Each row has a name. After each piece below comes the name of the row it's from, unless a question asks for something else. Each question is about the rows just above it. Places in a row count from 1.

[ 6.11 -1.63  3.69 -3.21 -0.12 -3.46 -0.07 -4.54] : z_284
[ 4.32  2.02 -0.85  4.03  3.25  0.80 -3.10  5.95] : z_957
[ 6.11 -1.63  3.69 -3.21 -2.22 -1.02 -3.71 -8.47] : z_835
[ 0.58 -3.86  0.32 -0.10 -2.13 -1.66 -3.85 -8.12] : z_385
[-3.14  1.50 -4.55 -7.36 -1.04  1.84 -0.87  2.08] : z_29
Which entry of z_385 is missing from [-2.13 -1.66 -3.85 -8.12 -0.10  0.58  0.32]? => [-3.86]
Changed z_835: [ 6.11 -1.63  3.69 -3.21 -2.21 -1.02 -3.71 -8.47]. Place and old value: => 5, [-2.22]
asked: [ 4.32  2.02 -0.85  4.03  3.25  0.80 -3.10  5.95] => z_957
Among the named rows, does one hold [ 6.11 -1.63] next to each other, in this order? => yes
asked: [-3.14  1.50 -4.55 -7.36 -1.04  1.84 -0.87  2.08] => z_29
Shuffled z_385 with one entry gone: [-1.66 -0.10 -3.86  0.32  0.58 -8.12 -2.13], missing => [-3.85]
asked: [ 0.58 -3.86  0.32 -0.10 -2.13 -1.66 -3.85 -8.12] => z_385

[-1.24  2.86 -2.36 -3.52 -2.67  8.11 -5.05 -1.42]  z_766
[-1.24  3.44 -2.54 -5.37 -2.67  4.12 -5.05 -1.42]  z_284
[-1.24  3.43 -2.36 -6.33 -2.67 -0.96 -5.05 -2.40]  z_998
asked: [-1.24  3.44 -2.54 -5.37 -2.67  4.12 -5.05 -1.42] => z_284
Among the named rows, does one hold [-6.33 -2.67 -0.96 -5.05 -2.40] next to each other, in this order? => yes
Does one of the named rows hold [ 8.11 -2.67 -3.52] side by side, in this order? => no
What are the next 3 entries after [-6.33 -2.67]? => [-0.96 -5.05 -2.40]
Give the next 3 entries after [-1.24  3.43 -2.36 -6.33]. => [-2.67 -0.96 -5.05]
One entry of z_284 was changed: [-1.24  3.44 -2.54 -5.37 -2.67  4.12 -5.05 -1.41]. Where, and from what? => 8, [-1.42]

[-1.81 -0.77 -0.60 -0.44  2.03  1.19  1.79  0.33] : z_385
[-1.60 -0.65  0.27  0.70  0.84  1.41  1.53  1.19] : z_766
[-1.81 -0.33 -0.60 -0.44  2.03  1.19  1.79  0.33] : z_835
[-0.77 -1.81  4.63  6.39  3.08  1.91 -3.20  2.01] : z_692
The next 3 entries after [-1.81 -0.77]: => [-0.60 -0.44  2.03]
Among the named rows, does one hold [0.27 0.70] next to each other, in this order? => yes
Does one of the named rows hold [-0.33 -0.59] side by side, in this order? => no

[-7.86 -7.55  7.40  8.01  8.06 -7.70 -7.25 -5.90  7.01  7.67  8.02 -7.23
 -7.91  7.27  7.82  7.44 -5.40  7.82 -7.55  8.07 -7.62  7.54 -6.80] -> z_385
[ 7.90  7.83  0.80  1.21  1.63 -7.90 -7.74 -6.86  0.03  0.29  1.84 -7.45
 -7.87  1.83  2.57  1.03  7.00  1.38  7.94  0.33 -7.77 -1.52 -7.59] -> z_692
[ 4.92  5.75 -5.95 -7.21 -7.12 -3.91 -3.47 -0.25 -6.14 -7.59 -6.92 -3.35
 -3.73 -7.09 -6.24 -6.14  5.99 -6.65  4.99 -6.41 -3.73 -7.09 -2.80] -> z_660
[-1.09 -3.17  5.88  7.51  7.51 -5.49 -5.54 -7.10  6.14  7.64  7.40 -4.79
 -5.05  7.47  7.22  5.97 -4.95  6.89 -2.68  6.63 -5.39  7.27 -5.79] -> z_998
[ 7.75  7.75 -5.76 -4.33 -4.53 -7.60 -7.43 -4.74 -4.19 -5.26 -3.93 -7.23
 -7.38 -4.36 -2.34 -5.94  7.09 -4.06  7.72 -6.31 -7.46 -6.64 -6.51] -> z_338
[ 6.99  6.93 -7.54 -7.60 -7.88  7.63  6.99  6.86 -6.65 -7.47 -7.99  7.89
  7.27 -7.91 -7.71 -7.74  5.81 -7.70  6.52 -7.72  7.34 -7.30  7.73] -> z_29
[ 8.06  7.83 -7.51 -7.59 -7.89  4.82  4.20  6.85 -6.05 -7.56 -7.73  4.68
  4.75 -7.68 -7.61 -7.66  7.04 -7.24  8.04 -7.90  4.88 -7.79  6.89] -> z_573
[-7.95 -7.78  7.07  7.07  7.09  6.53  6.44  3.83  6.32  7.22  7.02  5.71
  6.50  7.13  6.35  7.42 -6.53  6.86 -7.64  7.62  6.30  7.43  4.70] -> z_957
[ 7.36  7.36  6.10  7.16  7.20 -8.28 -8.04 -7.18  6.09  6.25  7.11 -8.15
 -8.10  6.88  7.68  6.35  6.09  6.81  7.52  6.01 -8.22  5.65 -8.02] -> z_835
Changed z_957: [-7.95 -7.78  7.07  7.07  7.09  6.53  6.43  3.83  6.32  7.22  7.02  5.71
  6.50  7.13  6.35  7.42 -6.53  6.86 -7.64  7.62  6.30  7.43  4.70]. Place and old value: => 7, [6.44]
z_692 without one entry, shuffled: [ 0.33 -7.59 -7.45  1.84  2.57  1.38  7.83  0.80  7.90  7.94  1.63 -7.87
 -7.74  0.03  1.83 -1.52 -7.90  7.00 -6.86  1.21 -7.77  1.03]. Gone: => [0.29]
Where do [ 4.92  5.75 -5.95 -7.21 -7.12 -3.91 -3.47 -0.25 -6.14 -7.59 -6.92 -3.35
 -3.73 -7.09 -6.24 -6.14  5.99 -6.65  4.99 -6.41 -3.73 -7.09 -2.80] appear? => z_660
The next 3 entries after [ 7.27 -7.91]: => [-7.71 -7.74  5.81]
z_573 without one entry, shuffled: [ 4.75  6.89  7.04 -6.05  4.20  8.06  8.04  6.85 -7.90 -7.66 -7.51 -7.56
 -7.79 -7.89  4.88 -7.24  4.68  4.82 -7.61 -7.59 -7.73  7.83]. Gone: => [-7.68]
Is [-6.14  5.99] printed in one of the named rows, side by side and in this order? => yes
The next 3 entries after [-7.91  7.27  7.82  7.44 -5.40]: => [ 7.82 -7.55  8.07]

[ 2.41 -3.66 -0.20  0.85 -0.92 -1.30 -0.25  1.66 -1.36 -4.03  2.36  4.93
  1.14  1.80 -1.93  2.23 -0.75 -0.45  2.05 -2.67 -1.05 -0.34  0.67 -0.26
  1.50 -3.91  0.87 -1.19  0.74  0.12 -1.66 -0.19  0.18 -1.36 -0.83  1.75
 -0.59  2.29  2.72 -2.72 -0.80  1.24 -0.88  2.34 -1.94 -0.36  1.24 -2.26
 -1.71 -0.82 -2.49  0.09 -0.66 -5.18] -> z_573
[ 4.62 -2.73  0.62  0.27 -1.35  1.92 -0.50  1.41 -2.88  1.55 -0.95  0.85
  1.72 -0.87  0.92  0.59  0.79 -1.36 -4.35  3.48  2.05  1.70  0.21  0.09
 -1.24  0.10 -0.09  1.45  1.08 -2.31 -0.87 -1.38  0.52 -0.33  3.96 -2.66
 -0.81 -0.28  0.03  1.61  4.19 -1.71 -3.55  1.73 -1.26 -3.05 -2.96  0.02
  1.35  0.51 -0.57 -2.22 -2.95  2.01] -> z_660
[-1.39  2.54  2.92 -1.63 -1.51 -2.46  0.75  0.81  2.94 -0.99 -1.57  0.15
  0.78 -1.28  1.50 -0.38  3.06 -3.89  0.25  1.49  1.20 -1.33  0.74  0.91
 -3.75  0.90 -1.18  1.98 -1.63 -0.67  4.10 -0.69 -1.98  4.96 -1.88  0.48
 -3.29 -4.35 -0.52  1.03 -2.83  0.89  1.82  0.78  2.44 -0.52 -0.57 -1.28
  2.83 -1.79 -0.41  2.69  1.78  0.96] -> z_957
[ 2.41 -3.66 -0.20  0.85 -0.92 -1.30 -0.25  1.66 -1.36 -4.03  2.36  4.93
  1.14  1.80 -1.93  2.23 -0.75 -0.45  2.05 -2.67 -1.05 -0.34  0.67 -0.26
  1.50 -3.91  0.87 -1.19  0.74  0.12 -1.66 -0.19  0.18 -1.36 -0.83  1.75
 -0.59  2.29  2.72  0.09 -0.80  1.24 -0.88  2.34 -1.94 -0.36  1.24 -2.26
 -1.71 -0.82 -2.49  0.09 -0.66 -5.18] -> z_671
[ 3.00  0.11 -3.31 -2.84 -1.02 -1.26 -1.18 -2.12 -1.20  1.95  2.31 -1.15
 -0.02  2.77  3.32  1.85 -0.80  1.86 -2.34 -0.10 -0.53  3.15 -0.48  1.65
  1.30  3.33 -3.64 -0.75 -3.23 -0.33  0.41  2.69 -3.49 -1.96 -1.20 -0.75
  0.06 -2.86  2.60  0.24  2.42  0.31  3.30  0.42 -0.70 -0.59  1.32 -2.54
  0.84 -1.95  0.66  1.18 -4.35  1.22] -> z_835
[-2.88  0.43 -0.61  2.60  1.53  0.09  1.46  3.04 -1.25 -4.03 -1.96  1.64
  2.80 -0.13 -3.90 -2.35 -0.05 -2.39  5.13  0.32  0.83 -1.94  0.22 -1.45
 -0.32 -0.01  1.94 -1.69 -0.67 -0.16 -3.00  0.52  0.11  0.77 -0.42  1.98
 -0.05 -0.31 -1.96  0.89 -3.19  2.24 -2.23  1.27  1.82  1.23 -1.11  0.18
  1.88 -5.16  0.90 -1.12  2.01 -0.69] -> z_29
[-1.02 -1.60  0.33  2.19  3.22  0.52 -0.55  1.40 -0.88 -1.36  1.19  1.56
  0.35  1.24 -1.09 -0.78 -1.18 -0.37  2.44  7.24  2.69 -2.57  0.71  0.04
 -2.91  3.17  0.40  0.03 -1.79 -2.53  2.38  0.18 -0.47  3.03  0.47  3.91
  0.63  0.06  0.94  0.41 -1.67 -3.28 -0.71  1.38  3.04 -1.62  3.06  1.59
  1.67 -0.78  2.89  3.33  0.97  1.90] -> z_338
[ 4.62 -2.73  0.62  0.27 -1.35  1.92 -0.50  1.41 -2.88  1.55 -0.95  0.85
  1.72 -0.87  0.92  0.59  0.79 -1.36 -4.35  3.48  2.05  1.70  0.21  0.09
 -1.24  0.10 -0.09  1.45  1.08 -2.31 -0.87 -1.38 -1.18  1.42  2.19 -3.76
 -2.28 -2.75 -0.80  0.19  0.58  0.08  0.57  0.78  0.62 -1.60 -3.94  0.46
  2.68 -0.09  0.65 -1.14 -0.85  2.83] -> z_284
[ 2.66  0.54  0.92 -2.43 -1.89 -3.38 -2.05  0.44  0.27 -0.87 -0.85  0.27
 -0.45  2.27  1.16  1.45 -0.80  0.38  0.78  2.95  2.31 -0.11  4.11  0.61
 -0.36  1.11 -1.99  3.32  2.07  0.41 -3.72  0.71  1.54 -4.10  1.17  3.32
 -1.78  0.82  2.48  1.13  3.11  2.39 -0.61  1.19 -1.24  3.49 -0.02 -0.77
 -1.93 -1.79 -0.53  2.01  1.27 -2.46] -> z_692
[ 3.85  0.31  3.46 -2.75 -0.05 -0.04 -0.97  1.34 -0.37  0.29 -0.01  1.45
  1.33 -1.06  0.32  0.09  0.01 -0.33 -0.79  3.12  0.48  0.61 -1.80  0.24
 -1.87  1.01 -4.53  3.41 -0.64  0.32  0.38 -5.60  4.86  2.65  0.57  2.29
 -0.76  1.88 -0.23 -0.42  0.39  0.84  1.14 -0.68 -2.26 -3.46  2.24 -2.82
 -1.97 -1.29 -3.46  1.89 -2.03 -4.17] -> z_766
[-1.59 -1.07 -1.69  0.14  2.94 -2.19 -2.47  0.95 -2.83  0.79 -1.10  0.91
 -0.45  2.47 -2.34 -2.77 -1.10 -1.56  3.24  6.08  3.37  1.03  1.53 -1.80
 -0.68 -0.91 -1.40 -1.59  0.22 -1.40  0.28 -1.15 -1.16  0.65 -1.44  3.70
 -0.78  2.52  2.81 -2.87  1.09 -2.32  1.10  2.29  1.55  1.14 -0.94 -0.25
 -0.58 -2.15  1.57  0.98  0.29 -2.31] -> z_998
Changed z_29: [-2.88  0.43 -0.61  2.60  1.53  0.09  1.45  3.04 -1.25 -4.03 -1.96  1.64
  2.80 -0.13 -3.90 -2.35 -0.05 -2.39  5.13  0.32  0.83 -1.94  0.22 -1.45
 -0.32 -0.01  1.94 -1.69 -0.67 -0.16 -3.00  0.52  0.11  0.77 -0.42  1.98
 -0.05 -0.31 -1.96  0.89 -3.19  2.24 -2.23  1.27  1.82  1.23 -1.11  0.18
  1.88 -5.16  0.90 -1.12  2.01 -0.69]. Place and old value: => 7, [1.46]
One entry of z_998 was changed: [-1.59 -1.07 -1.69  0.14  2.94 -2.19 -2.47  0.95 -2.83  0.79 -1.10  0.91
 -0.45  2.47 -2.34 -2.77 -1.10 -1.56  3.24  6.08  3.37  1.03  1.53 -1.80
 -0.68 -0.91 -1.40 -1.59  0.22 -1.40  0.28 -1.15 -1.16  0.65 -1.44  3.70
 -0.78  2.52  2.81 -2.88  1.09 -2.32  1.10  2.29  1.55  1.14 -0.94 -0.25
 -0.58 -2.15  1.57  0.98  0.29 -2.31]. Where, and from what? => 40, [-2.87]

